Each row below holds a small network's activations on one record, seen along a few directions.
After each row come some of the record's fields: Bigo, Let, Gumul, Regil.
The largest differences between rows may come from other fields.
(in the rows, 500 means zero)
Random noise pushes rows far along 3 fixed directions. That doesn't count. These rows show it; they differ only by the noise:
[440 344 412 313 406 528 653 393 620 407 462 587 469 464 501]
[538 496 592 422 561 216 487 405 617 287 429 451 257 571 372]
[462 384 419 332 428 521 653 428 577 373 450 585 460 462 515]
[341 134 525 606 503 350 633 496 557 593 384 463 268 296 522]
[572 578 454 419 534 491 656 598 366 210 392 578 418 450 584]

[506 533 446 458 449 582 652 600 366 326 366 586 417 441 562] -> Bigo is e2, Let is m3, Gumul is u1, Regil is z3
[552 474 298 520 396 784 646 555 303 526 447 750 591 433 720] -> Bigo is e3, Let is m1, Gumul is u1, Regil is z1
[558 484 443 500 493 516 432 484 524 554 527 569 555 576 543] -> Bigo is e3, Let is m1, Gumul is u2, Regil is z1
[472 520 407 280 481 616 682 468 536 255 489 572 503 467 539] -> Bigo is e2, Let is m3, Gumul is u1, Regil is z2
[672 686 528 555 624 385 324 471 477 379 548 522 401 681 490] -> Bigo is e3, Let is m1, Gumul is u1, Regil is z1
[398 479 581 459 488 551 542 541 499 605 555 377 630 397 422] -> Bigo is e4, Let is m2, Gumul is u1, Regil is z4
[559 559 500 580 607 475 363 439 583 479 616 504 378 617 570] -> Bigo is e2, Let is m1, Gumul is u1, Regil is z3
[672 694 472 499 528 487 329 388 539 432 600 586 477 723 533] -> Bigo is e3, Let is m1, Gumul is u1, Regil is z3
[601 662 615 430 634 283 431 544 496 248 487 408 382 589 424] -> Bigo is e3, Let is m2, Gumul is u2, Regil is z4
[389 394 448 690 616 627 632 761 251 530 432 463 505 218 684] -> Bigo is e2, Let is m4, Gumul is u2, Regil is z1
[529 633 661 449 487 384 403 464 522 499 509 380 538 611 326] -> Bigo is e3, Let is m2, Gumul is u1, Regil is z3
[426 555 565 406 515 517 579 566 511 416 511 366 555 420 397] -> Bigo is e2, Let is m3, Gumul is u1, Regil is z4
[602 485 510 805 521 455 507 685 206 630 344 594 386 412 625] -> Bigo is e3, Let is m1, Gumul is u1, Regil is z1
[420 326 618 658 702 251 452 562 559 482 497 344 223 418 504] -> Bigo is e4, Let is m1, Gumul is u2, Regil is z4
[694 747 567 536 459 335 485 520 308 326 304 575 380 596 383] -> Bigo is e3, Let is m3, Gumul is u1, Regil is z1
[662 618 493 503 539 375 350 373 555 364 513 592 325 716 491] -> Bigo is e3, Let is m1, Gumul is u1, Regil is z3
[676 740 567 374 431 279 427 423 486 286 362 527 406 694 243] -> Bigo is e3, Let is m3, Gumul is u1, Regil is z1
[588 679 534 558 550 500 435 534 469 467 543 481 547 571 499] -> Bigo is e2, Let is m1, Gumul is u1, Regil is z5
[319  92 367 599 389 605 665 553 511 740 443 582 469 261 665] -> Bigo is e3, Let is m5, Gumul is u2, Regil is z3
[363 280 562 594 551 397 456 453 593 635 536 375 409 432 461] -> Bigo is e3, Let is m4, Gumul is u2, Regil is z3
[346 297 436 476 466 619 584 474 585 618 556 454 627 370 553] -> Bigo is e3, Let is m1, Gumul is u2, Regil is z2
[615 636 551 377 532 273 474 438 546 212 377 522 301 630 331] -> Bigo is e2, Let is m3, Gumul is u2, Regil is z1
[408 424 609 565 557 427 419 496 584 679 559 353 530 456 433] -> Bigo is e2, Let is m2, Gumul is u1, Regil is z6
[478 438 435 354 494 577 554 444 593 416 564 552 534 531 575] -> Bigo is e3, Let is m1, Gumul is u2, Regil is z3
[606 538 458 594 476 492 582 669 229 455 307 639 468 426 606] -> Bigo is e3, Let is m2, Gumul is u2, Regil is z1
[410 435 435 528 517 687 500 522 507 632 594 471 670 415 566] -> Bigo is e2, Let is m1, Gumul is u1, Regil is z1
[554 482 388 645 580 665 460 558 458 584 650 579 554 514 732] -> Bigo is e3, Let is m1, Gumul is u1, Regil is z5
[513 408 461 488 502 449 488 471 572 510 507 547 468 531 547] -> Bigo is e3, Let is m2, Gumul is u2, Regil is z5
[506 519 576 324 543 295 470 331 740 294 519 435 306 622 318] -> Bigo is e2, Let is m3, Gumul is u1, Regil is z2
[416 398 421 320 252 653 574 291 621 672 464 611 674 506 377] -> Bigo is e2, Let is m2, Gumul is u1, Regil is z1
[551 735 346 290 458 913 615 627 362 367 644 572 914 485 664] -> Bigo is e3, Let is m1, Gumul is u1, Regil is z4
[387 249 418 498 316 629 435 297 740 875 617 550 658 512 493] -> Bigo is e3, Let is m1, Gumul is u1, Regil is z3
[400 260 364 307 300 601 612 338 636 594 445 636 601 460 467] -> Bigo is e3, Let is m2, Gumul is u2, Regil is z1
[451 412 557 438 466 319 426 325 741 517 522 403 429 583 312] -> Bigo is e3, Let is m3, Gumul is u1, Regil is z2
[609 691 662 528 536 283 370 451 512 449 482 407 455 615 341] -> Bigo is e3, Let is m1, Gumul is u1, Regil is z2
[645 648 511 612 550 403 457 624 350 374 429 528 380 533 546] -> Bigo is e3, Let is m3, Gumul is u1, Regil is z3
[470 562 555 193 471 357 427 273 825 289 578 424 418 701 273] -> Bigo is e2, Let is m5, Gumul is u2, Regil is z3
[561 626 670 569 577 283 307 513 511 565 514 346 517 594 372] -> Bigo is e3, Let is m2, Gumul is u2, Regil is z6

Here are new rows. What are their fields?
[641 756 558 602 604 463 528 662 236 309 423 506 461 482 583] -> Bigo is e3, Let is m1, Gumul is u1, Regil is z2
[660 624 512 526 590 336 448 548 402 284 398 568 339 585 517] -> Bigo is e3, Let is m1, Gumul is u2, Regil is z1
[553 589 459 424 570 556 329 362 716 464 722 496 534 687 517] -> Bigo is e2, Let is m1, Gumul is u1, Regil is z3
[583 541 464 333 428 445 563 414 557 320 447 602 417 589 450] -> Bigo is e3, Let is m3, Gumul is u1, Regil is z2
[498 602 605 450 571 389 461 538 508 378 512 350 492 532 411] -> Bigo is e3, Let is m3, Gumul is u2, Regil is z3
[457 633 657 296 551 397 384 373 722 440 640 289 584 610 245] -> Bigo is e2, Let is m2, Gumul is u1, Regil is z4
[486 478 489 356 380 527 544 362 578 534 496 556 554 536 434] -> Bigo is e3, Let is m2, Gumul is u1, Regil is z2
[494 500 588 606 507 400 382 491 495 649 487 402 543 500 400] -> Bigo is e3, Let is m1, Gumul is u1, Regil is z1
[450 347 431 532 356 634 468 399 625 821 591 558 698 515 520] -> Bigo is e3, Let is m1, Gumul is u1, Regil is z5
[481 488 525 538 565 463 429 448 591 522 588 417 528 525 490] -> Bigo is e3, Let is m1, Gumul is u1, Regil is z2
[598 683 455 371 434 596 404 422 577 452 603 542 673 663 474] -> Bigo is e3, Let is m1, Gumul is u1, Regil is z3
[633 753 479 237 393 569 533 437 496 256 497 591 579 698 414] -> Bigo is e3, Let is m3, Gumul is u1, Regil is z3
[394 202 614 750 646 267 377 468 640 720 560 357 225 449 497] -> Bigo is e3, Let is m1, Gumul is u1, Regil is z4
[523 557 456 401 423 575 485 508 466 540 487 534 699 529 478] -> Bigo is e3, Let is m2, Gumul is u2, Regil is z1
[484 496 477 561 327 625 590 601 267 700 340 565 714 356 487] -> Bigo is e3, Let is m2, Gumul is u1, Regil is z1
[588 703 467 459 603 523 451 539 429 266 531 511 482 576 554] -> Bigo is e2, Let is m4, Gumul is u2, Regil is z3
[649 673 434 287 523 510 487 386 576 221 560 626 470 691 534] -> Bigo is e3, Let is m1, Gumul is u1, Regil is z2
[451 401 507 464 438 400 546 475 513 484 382 470 451 442 380] -> Bigo is e3, Let is m3, Gumul is u2, Regil is z1
[525 534 588 680 589 363 474 633 359 484 432 413 379 424 529] -> Bigo is e3, Let is m3, Gumul is u1, Regil is z3
